A small network was shown many inputs. Here are its activations along a few directions, one row for each input.
In each table, some parts of the input vary, and every possible input appears once, in random order.
Descriptions start from the smaller parts, as in this example, which fits no table here: one of 4 places along a line, together with either a single point or one of 11 places around a ring or (one of 2 separate values, together with one of 8 places around a ring).
Shared parts are said once, and a part with two or three values counts as separate values.
In the rows, 128 means zero.

Other details of the inputs shift rows strongly along two fixed directions, in all tables alike. That doesn't count.

Table:
R1: [128  98 135 150 158 115 140  89 103 161 156 164 143 143 128 142]
R2: [ 76 161 142 105  42 147 176 170 141 137  71  56 160 151 159 122]
R3: [120 103 102 158 180 132 136 105 111 147 173 166 137 129 128 164]
R4: [162  87 100 174 118 147 127  97 107 157 136 130 132 114 165 166]
R5: [177 116 139 137 156 126 117  80 113 132 160 172  71 142 123 109]
R6: [ 72 144 121 127  43 140 150 211 131  82  60  17 222  94 170 200]
R7: [139 174 150  80 137 122 118 117 139  70 125 119 112 145 103  84]
R8: [131 126 123 151 188 117 129  81  89 138 166 164 145 153 140 146]
R9: [158 188 161  65 157 107  71 176 205  93 110 157  39 124  57   7]
R10: [ 31 133 133 136  25 144 147 196 133  94  76  42 204 105 151 195]
R11: [167  90  84 195 114 137 126 103  92 196 134 132 153 132 163 184]
R12: [183 115  91 137 189 139 129  73  99 137 165 148 139 113 140 148]
R13: [148 129 141  86 119 135 121 133 165 110 110 108 119 114 105  95]
R14: [129 101 134 165 136 119 123  88  89 145 158 169 107 126 144 138]
R15: [139 171 150  43 158 131  95 164 189  63 125 135  75 105  71  53]
R16: [ 78 128 108 147  67 138 157 207 120 102  59  25 226 117 173 213]
R17: [118  84 123 162 125 121 151  80  79 170 163 144 169 119 154 189]
R18: [128 155 148  81 126 138 118 132 152  85 112 127 107 171  86  75]
R19: [131  92 106 182 150 124 129  97  99 156 174 177 120 102 156 168]
R20: [135 162 140 103 147 127 126 120 132  86 112 117 129 164 110  92]
R21: [154 137 141 120 128 142 103 141 161 112 101 120  94 136 110  76]
R22: [134 115 131 126 168 117 129 104 131 139 176 164 118  97 111 130]
R23: [125 114 100 171 200 124 139 102  95 149 171 159 153 127 147 188]
R24: [ 51 110 126 164  55 130 160 183 134 132  81  59 208 117 150 195]
R25: [168 169 161  68 128 118  82 144 179 102 103 139  44 124  79  44]
R26: [132 138 140  84 124 123 122 163 174  99 116 112 123  95 104 103]
R27: [122 120 108 158 175 127 137 101  95 135 177 154 156 100 151 185]
R28: [ 75 130 108 128  25 152 174 184 135 158  67  11 194 131 190 167]
R29: [127 159 168 107 132 101 100 140 133 121 118 164  71 149  88  50]
R30: [155 157 174 101 137 130 103 133 159  92 114 148  59 162  85  34]
R31: [ 71 141 148 104  20 149 144 168 133  79  63  45 179 142 134 150]
R32: [139 107 125 159 134 100 121  83  73 173 154 180 105 123 140 150]
R33: [167 108  99 118 159 149 122  87 119 131 159 147 121 117 121 134]
R34: [161 116  89 145 171 138 135 101 104 136 130 119 161 136 144 156]
R35: [140  87 122 194 154 121 129  84  78 168 168 178 126 146 154 148]
R36: [113 128 125 133 153 128 165  94  97 191 160 159 123 138 159 131]
R37: [170  93 104 145 158 139 133  98 131 161 141 137 147 131 128 139]
R38: [137 105 118 173 170 121 123 115 116 149 165 177 103 124 132 128]
R39: [ 85 137 139 122  39 138 126 204 163  90  55  61 151 101 155 147]
R40: [ 94 127 154 121  43 139 153 166 139 111  65  59 185 152 131 139]
R41: [130  99  97 188 128 109 130 101  86 182 157 174 133  98 157 188]
R42: [104 154 167  87 149 124 112 132 146  92 128 149  99 160  86  71]
R43: [149 162 148  86 157 120  89 175 196  81 116 147  56 129  82  31]
R44: [163 103  94 131 167 148 127 100 118 140 142 143 134 139 120 132]
R45: [ 63 131 125 167  36 112 136 195 128 132  72  81 168 124 149 163]
R46: [139 153 158 109  82 118 112 135 133 118  99 119  85 141 106 100]
R47: [134 143 143  81 144 123 114 174 188  99 112 113 115 118  90  78]
R48: [138  90  83 155 154 144 140 130 111 149 151 136 165 123 147 189]
R49: [176 104 112 179 129 126 128  84  80 187 156 166 120 157 140 156]
R50: [150 176 150  68 132 104  81 165 191  93 108 149  54 108  83  48]
R51: [115 123 100 148 174 127 167 102 112 194 181 150 117 115 154 146]
R52: [148 129  97 109 182 126 147 120 145 173 173 149  98 118 143 107]
R53: [100 186 176  67 146 111 104 130 146  63 124 126 101 136  95  68]
R54: [124 104 123 140 157 127 130  69  84 138 177 170 131 127 134 157]
R55: [133 127 155 103  97 129 138 117 138 112 115 110 133 133 116 120]
Description of these inputs: one of 5 places around a ring, together with either a single point or (one of 2 separate values, together with one of 5 places along a line).
Q: The inputs of R49 and R9 match in every part but the place on the ring of 5. If R18 is changed in the same way as R49 into R9, which row does it become?
A: R48
Q: The inputs of R53 and R6 match in every part but the place on the ring of 5. If R1 is changed in the same way as R53 into R6, which row does it become?
A: R47
Q: Which other rows does R48 become when the choice among 2 separate values takes its other values? List them by row number.
A: R15
Q: Start at R53 and move only the place on the line of 5, one step at a time. The first step leads to R54. Which rows follow, in order?
A: R17, R14, R32
Q: Which other rows does R1 become when the place on the line of 5 takes its other values? List them by row number.
A: R8, R29, R35, R42

Table:
R56: [132 159 143  83 210 126 125 109 155 106 183 169  89 135  91  71]
R57: [183 153 148 105 192 116  90  87 139 107 157 186  53 151  83  56]
R58: [119  88  95 163  96 147 156 123 103 165 114  86 200 129 172 207]
R59: [156  82  84 215 172 126 139  72  65 195 176 183 138 135 173 194]
R60: [112 164 134 103 122 130 131 172 157 102  95  87 145 136 129 110]
R61: [ 93 116 112 143  71 136 155 168 140 144  90  66 194 126 159 176]
R62: [166 124 129 120 156 126 125  77 113 156 165 175  85 128 127  96]
R63: [ 59 186 182  71  59 119 131 177 149  69  64  71 133 150  92  72]
R64: [107 119 127 131 152 127 136 120 122 104 151 138 151 116 131 160]
R65: [166 125 139 127 159 111 108  93 122 143 165 186  76 113 119 104]
R66: [152 102 100 136 142 133 135  93 113 138 156 133 139 105 148 165]
R67: [166 146 126  93 184 120 102 123 155 106 155 170  76 110  87  89]
R68: [ 72  95 103 185  85 126 166 116  62 174 137 108 199 142 183 214]
R69: [145  76  90 196 143 124 144  76  71 206 178 172 137 107 183 195]
R70: [166 152 133  85 189 129  99 118 149  83 138 149  91 134  93  75]
R71: [107 142 154 117  69 134 132 159 144 110  77  81 133 151 119  99]
R72: [117 119 118 136 195 132 132 101 118 136 182 164 132 114 131 146]
R73: [ 60 178 202  79  67 101 112 192 160  59  65  82 123 135  92  84]
R74: [115  75 103 213  71 135 144 128  79 166 119 108 189 128 176 219]
R75: [146 141 133  96 209 136 135  85 128 110 181 172 103 136  99  96]
R76: [161 119 109 133 197 127 120 117 133 142 163 169 114 114 114 111]
R77: [127 154 164 105 136 119 106 157 164 106 108 141  73 136  86  52]
R78: [164 145 144 109 187 114 100 106 139 140 163 199  42 127  93  64]
R79: [168  88  85 164 183 131 123  98 101 151 176 171 142 114 137 164]
R80: [125 143 131  97 112 142 135 147 144 114 108  91 133 126 123 125]
R81: [ 90 175 153  75  76 131 133 201 183  91  72  59 133 125 110  96]
R82: [165 133 124 137 171 127 121  82 110 143 150 165  95 154 120 103]
R83: [103 139 151 114  62 136 129 154 146 117  78  88 133 148 123 103]
R84: [ 86 132 126 156  63 130 149 163 116 135  79  77 167 151 163 159]
R85: [152 161 155  64 166 130 112 146 172  88 116 122  90 137  82  49]
R86: [106 151 152 107  60 135 131 155 136 117  83  88 128 140 127 108]
R87: [101 104 113 138  66 145 135 155 127 119  86  67 191 123 153 183]
R88: [104  86 103 185  70 136 162 131  97 180 111 108 179 140 179 195]
R89: [170 127 117 103 184 132 130  88 131 140 168 153  96 115 120 108]
R90: [ 95 181 153  77  93 126 102 208 180  43  64  73 128 123  98  81]
R91: [140 189 152  66 186 118  93 163 187  72 121 144  71 124  76  31]
R92: [145  91  77 171 165 129 146  90 100 179 176 152 147  89 163 190]
R93: [125 123 130 115 164 133 140 101 120  98 152 146 141 126 121 143]
R94: [159 126 112 120 193 124 113 113 148 141 160 174 100 113 102 100]
R95: [147  68  88 208 146 131 141  80  78 205 168 177 143 126 167 193]
R96: [ 87 125 115 133  56 131 141 173 137 107  86  61 178  93 154 180]
R97: [ 41 139 158 136  58 117 136 175 118 115  81  73 168 130 145 154]
R98: [167 130 121 112 196 123 127 116 146 142 162 159 107 131 111  94]
R99: [154 111 108 127 148 139 127 107 118 130 146 136 130 117 131 153]
R100: [149 156 172  87 133 123  94 134 166  85 114 139  67 147  73  40]
R101: [167 124 141 127 167 117  97 102 138 131 158 192  67 133  92  83]
R102: [142 118 104 131 152 126 147 111 130 158 158 129 129 110 144 147]
R103: [102  86  96 183  67 135 166 120  78 189 127 105 181 120 201 208]
R104: [108 136 156 118  59 132 115 153 149 104  80  93 132 141 117 111]
R105: [149 134 149 118 180 106 119  70 105 123 169 190  98 140  99 103]
R106: [108 132 144 130  88 127 140 161 141 129  94 104 128 149 129 108]
R107: [123 129 133 103 111 138 118 157 145  89  99  90 143 127 118 119]
R108: [105 138 133 107  91 130 114 180 163  93  88  92 145 116 111 123]
R109: [174  84 100 183 143 132 131  57  72 188 179 179 135 130 159 185]
R110: [ 98 120 135 159  42 129 133 161 113 134  88  90 161 123 155 179]
R111: [165  95  96 167 166 127 141  73  84 197 186 191 110 137 154 154]
R112: [149 114 130 141 111 124 126  92 107 147 144 146 122 120 146 140]
R113: [128 163 138  86 149 126 114 159 171 103 121 129  92 109  92  82]
R114: [ 89 138 141 156  53 125 123 175 125 102  70  74 159 137 145 154]
R115: [102 133 116 134  86 147 147 160 118 116  80  57 194 135 163 175]
Q: What do these inputs look like to the network?
A: one of 2 separate values, together with one of 5 places around a ring, together with either a single point or one of 5 places along a line
Q: The inputs of R107 and R76 match in every part but the place on the ring of 5. If R112 is changed in the same way as R107 into R76, which row does it become?
A: R69
Q: Which other rows does R62 become when the choice among 2 separate values takes its other values? List them by row number.
A: R89
Q: Which other rows agree with R98 in the place on the ring of 5 and the choice among 2 separate values? List them by row number.
A: R56, R60, R61, R81, R102
Q: Which other rows does R110 become when the place on the ring of 5 takes its other values? List them by row number.
A: R78, R86, R109, R111
Q: Which other rows does R95 become when the place on the ring of 5 takes its other values? List them by row number.
A: R83, R88, R101, R104
Q: Which other rows does R91 become when the place on the line of 5 takes its other values? List them by row number.
A: R76, R92, R94, R113
